Small tables with named rows and columns. After each table, cells are looked up by row and column.

gikorer
cols = pud, girifa
dosal: [41322, 42118]
lebos: [68902, 58788]
zuz: [24321, 43508]
bivonol: [31898, 73985]
kiku: [33169, 76149]
defonu: [35114, 51840]
fip: [52721, 52710]
mit: [14582, 19781]
lukefel: [38238, 27931]
zibo: [51239, 17953]
refa: [80678, 26839]
gaso: [54911, 39587]
munas: [66801, 84034]

What is the pud of gaso in gikorer?
54911
What is the pud of zibo in gikorer?
51239
What is the girifa of mit in gikorer?
19781
What is the pud of lebos in gikorer?
68902
What is the pud of bivonol in gikorer?
31898
What is the girifa of dosal in gikorer?
42118
What is the girifa of lebos in gikorer?
58788
What is the girifa of munas in gikorer?
84034
What is the pud of zuz in gikorer?
24321
What is the girifa of fip in gikorer?
52710
What is the girifa of refa in gikorer?
26839
What is the girifa of zuz in gikorer?
43508
What is the girifa of lukefel in gikorer?
27931
What is the pud of mit in gikorer?
14582
What is the pud of munas in gikorer?
66801
What is the pud of dosal in gikorer?
41322
What is the girifa of zibo in gikorer?
17953
What is the pud of refa in gikorer?
80678
What is the girifa of bivonol in gikorer?
73985
What is the girifa of kiku in gikorer?
76149

mam =
fields: dugef, zigamo, nimiruz, roz, lapaf, sosumon, kub, birit
babob: [0.63, 2.65, -0.29, 0.02, -0.40, 0.22, -3.09, -0.88]
legon: [-1.54, -2.62, -0.18, 0.20, 1.01, 0.44, 1.38, 0.50]
reri: [2.75, 1.59, -0.21, 1.37, 0.53, -1.59, -0.36, -2.96]
vumepar: [1.41, 2.36, -1.74, 6.23, -2.34, -0.63, -1.63, 1.78]
luse: [-0.82, 0.74, -3.82, -2.01, 3.16, 2.90, -2.70, -2.96]
kod: [-0.54, -1.95, -2.16, -3.63, 4.73, 5.13, 0.18, -0.71]
ronev: [-0.60, 0.53, -2.61, -4.95, 4.62, 2.83, -2.31, -4.44]
turu: [0.84, 0.34, 1.05, -6.00, 3.11, -1.31, -7.34, -4.91]

kod, lapaf: 4.73
luse, zigamo: 0.74
kod, dugef: -0.54
legon, sosumon: 0.44
reri, nimiruz: -0.21
turu, lapaf: 3.11
turu, zigamo: 0.34
kod, birit: -0.71
Row with the largest lapaf: kod

Table nuberuz
|  | tetu | movupor | giv | gavat | fozorul |
|---|---|---|---|---|---|
| komi | 43 | 130 | 167 | 117 | 202 |
| rezono | 70 | 189 | 168 | 165 | 175 |
| fen | 117 | 154 | 123 | 135 | 80 |

What is the gavat of rezono in nuberuz?
165
What is the movupor of fen in nuberuz?
154
What is the giv of rezono in nuberuz?
168
What is the tetu of komi in nuberuz?
43
What is the fozorul of fen in nuberuz?
80
What is the tetu of fen in nuberuz?
117
What is the giv of komi in nuberuz?
167
What is the movupor of komi in nuberuz?
130
What is the tetu of rezono in nuberuz?
70
What is the giv of fen in nuberuz?
123
Which row has the largest movupor? rezono

bafoza =
,gok,mis,podofeg
kamog,-61,-41,-89
suke,-51,-53,54
bov,-38,-92,20

mis of bov is -92
podofeg of bov is 20
gok of kamog is -61
mis of suke is -53
gok of bov is -38
podofeg of suke is 54
podofeg of kamog is -89
gok of suke is -51
mis of kamog is -41

mit.csv
,vadisi,nago,ses,bero,mapufal
vekig,0.635,0.439,0.449,0.711,0.608
daka,0.525,0.304,0.792,0.643,0.616
folef,0.303,0.076,0.444,0.521,0.427
fop,0.507,0.494,0.399,0.405,0.354
kis,0.296,0.294,0.046,0.531,0.318
gokevu,0.183,0.642,0.609,0.424,0.475
pagapu,0.385,0.660,0.199,0.658,0.303

What is the bero of daka in mit?
0.643
What is the ses of vekig in mit?
0.449
What is the mapufal of pagapu in mit?
0.303
What is the mapufal of vekig in mit?
0.608
What is the bero of folef in mit?
0.521
What is the vadisi of gokevu in mit?
0.183
What is the nago of folef in mit?
0.076
What is the nago of daka in mit?
0.304
What is the ses of gokevu in mit?
0.609
What is the bero of gokevu in mit?
0.424
What is the nago of gokevu in mit?
0.642
What is the ses of folef in mit?
0.444
Row with the largest ses: daka

pagufop =
cols = laluvo, lel
givatun: [60, 40]
sozenod: [245, 215]
segidod: [210, 168]
zak: [57, 30]
nazup: [207, 214]
tivil: [245, 227]
mam: [39, 15]
vumup: [30, 14]
med: [123, 71]

laluvo of segidod is 210
lel of sozenod is 215
laluvo of nazup is 207
laluvo of sozenod is 245
laluvo of tivil is 245
lel of vumup is 14
laluvo of vumup is 30
laluvo of mam is 39
lel of tivil is 227
laluvo of med is 123
lel of nazup is 214
lel of mam is 15
lel of med is 71
lel of givatun is 40
lel of zak is 30
Row with the largest lel: tivil

kubamib:
	fizam	tonil	zaz
bur	0.5	0.4	0.4
gizami	0.3	0.8	0.4
vozusi	0.8	0.3	0.3
mosik	0.5	0.1	0.4
sok	0.5	0.5	0.3
pog	0.3	0.6	0.5
lizaf	0.6	0.6	0.5
namabu	0.4	0.5	0.6
tusemi	0.3	0.7	0.6
beni	0.3	0.4	0.7

gizami, zaz -> 0.4
lizaf, fizam -> 0.6
namabu, fizam -> 0.4
lizaf, tonil -> 0.6
mosik, fizam -> 0.5
bur, fizam -> 0.5
namabu, tonil -> 0.5
beni, fizam -> 0.3
bur, tonil -> 0.4
Row with the largest zaz: beni

togipef.tsv
	zel	kos	bis	mapur	suzefu	las	sivokav	zibul	miru
kir	23983	34386	27043	30842	37492	37671	42682	45004	56136
dokiki	37190	29693	29216	51490	19411	14513	40446	22614	17077
tivirot	29601	28016	28516	60615	16432	13264	25746	42492	33736
ziv	12328	16313	13200	31282	10401	4411	40837	24268	33738
suparo	40256	38906	36752	26262	42074	33729	31955	29507	19758
poba	17313	10040	15401	55073	4573	2474	35465	25665	36146
tadok	12331	6559	8703	41775	6108	4037	26771	37605	29125
pozazef	78049	80842	83477	52201	68589	82885	15918	50432	11452

tivirot, zel -> 29601
dokiki, kos -> 29693
pozazef, zel -> 78049
kir, miru -> 56136
tivirot, suzefu -> 16432
kir, zel -> 23983
tivirot, las -> 13264
ziv, kos -> 16313
ziv, las -> 4411
poba, mapur -> 55073
kir, mapur -> 30842
tadok, suzefu -> 6108
tivirot, miru -> 33736
suparo, las -> 33729
kir, las -> 37671
ziv, sivokav -> 40837
dokiki, sivokav -> 40446
tadok, las -> 4037

Table totegod
|  | nem | gop | gevever | dev | mirase | sedorum | nama |
|---|---|---|---|---|---|---|---|
| nufuga | 4374 | 2169 | 6229 | 5046 | 5205 | 3274 | 5374 |
| fol | 3535 | 4864 | 5970 | 5461 | 5837 | 4788 | 5660 |
| netul | 4823 | 5424 | 5775 | 5187 | 6119 | 5461 | 4495 |
| boma | 4978 | 6027 | 4635 | 5000 | 6195 | 5964 | 5608 |
| faliba | 5179 | 6183 | 5795 | 5598 | 6749 | 7221 | 6035 |
| fototev | 6419 | 6288 | 5183 | 6212 | 5542 | 7269 | 4367 |
| fimuluk | 5730 | 7161 | 4714 | 5704 | 5753 | 7507 | 4385 |
| sinedu | 5699 | 8035 | 3531 | 6374 | 5879 | 7880 | 5508 |
| veliso | 6821 | 7646 | 2659 | 5435 | 6323 | 8527 | 5588 |
| binuvi | 8061 | 7509 | 2964 | 5135 | 6327 | 8995 | 5153 |
| suvefo | 6051 | 9113 | 5313 | 6084 | 6674 | 8273 | 5316 |
| dap | 5999 | 9030 | 4764 | 5831 | 5219 | 9438 | 4046 |

boma, nem -> 4978
faliba, dev -> 5598
netul, nama -> 4495
nufuga, mirase -> 5205
sinedu, nem -> 5699
faliba, nama -> 6035
fol, gop -> 4864
fol, mirase -> 5837
fototev, mirase -> 5542
suvefo, sedorum -> 8273
fototev, sedorum -> 7269
dap, dev -> 5831
Row with the largest nama: faliba

gol =
|  | lipi | zun | zof | dibabiz | botaru | zasa | fisigaf |
|---|---|---|---|---|---|---|---|
| deturu | 176 | 183 | 175 | 180 | 174 | 179 | 172 |
| zeveno | 191 | 106 | 60 | 201 | 166 | 250 | 167 |
| vitin | 180 | 181 | 178 | 171 | 175 | 180 | 183 |
| redafi | 178 | 185 | 170 | 172 | 172 | 173 | 176 |
| rafevu | 174 | 171 | 169 | 169 | 177 | 173 | 181 |

redafi, zof: 170
zeveno, lipi: 191
rafevu, botaru: 177
rafevu, lipi: 174
redafi, zasa: 173
vitin, dibabiz: 171
deturu, zasa: 179
zeveno, zun: 106
vitin, lipi: 180

Table vup
,bibudi,golup,tifoto,nik,rimufo
gul,142,100,146,122,135
mosi,179,90,184,154,146
res,177,67,99,70,94
popimub,150,92,152,144,221
zif,254,48,153,49,124
tokomef,193,103,96,47,174
tidibup,102,95,135,143,208
gavi,184,70,170,97,119
zitig,110,81,126,113,195
nek,211,29,210,144,83
dobeber,181,104,159,70,102
sez,129,86,128,142,198

zitig, bibudi: 110
mosi, nik: 154
gavi, nik: 97
tokomef, nik: 47
gul, bibudi: 142
zif, rimufo: 124
popimub, bibudi: 150
gul, golup: 100
nek, tifoto: 210
mosi, golup: 90
dobeber, rimufo: 102
zif, golup: 48
tidibup, rimufo: 208
res, bibudi: 177
zitig, rimufo: 195
tokomef, tifoto: 96
nek, bibudi: 211
res, rimufo: 94
res, tifoto: 99
tidibup, tifoto: 135
Which row has the largest rimufo? popimub

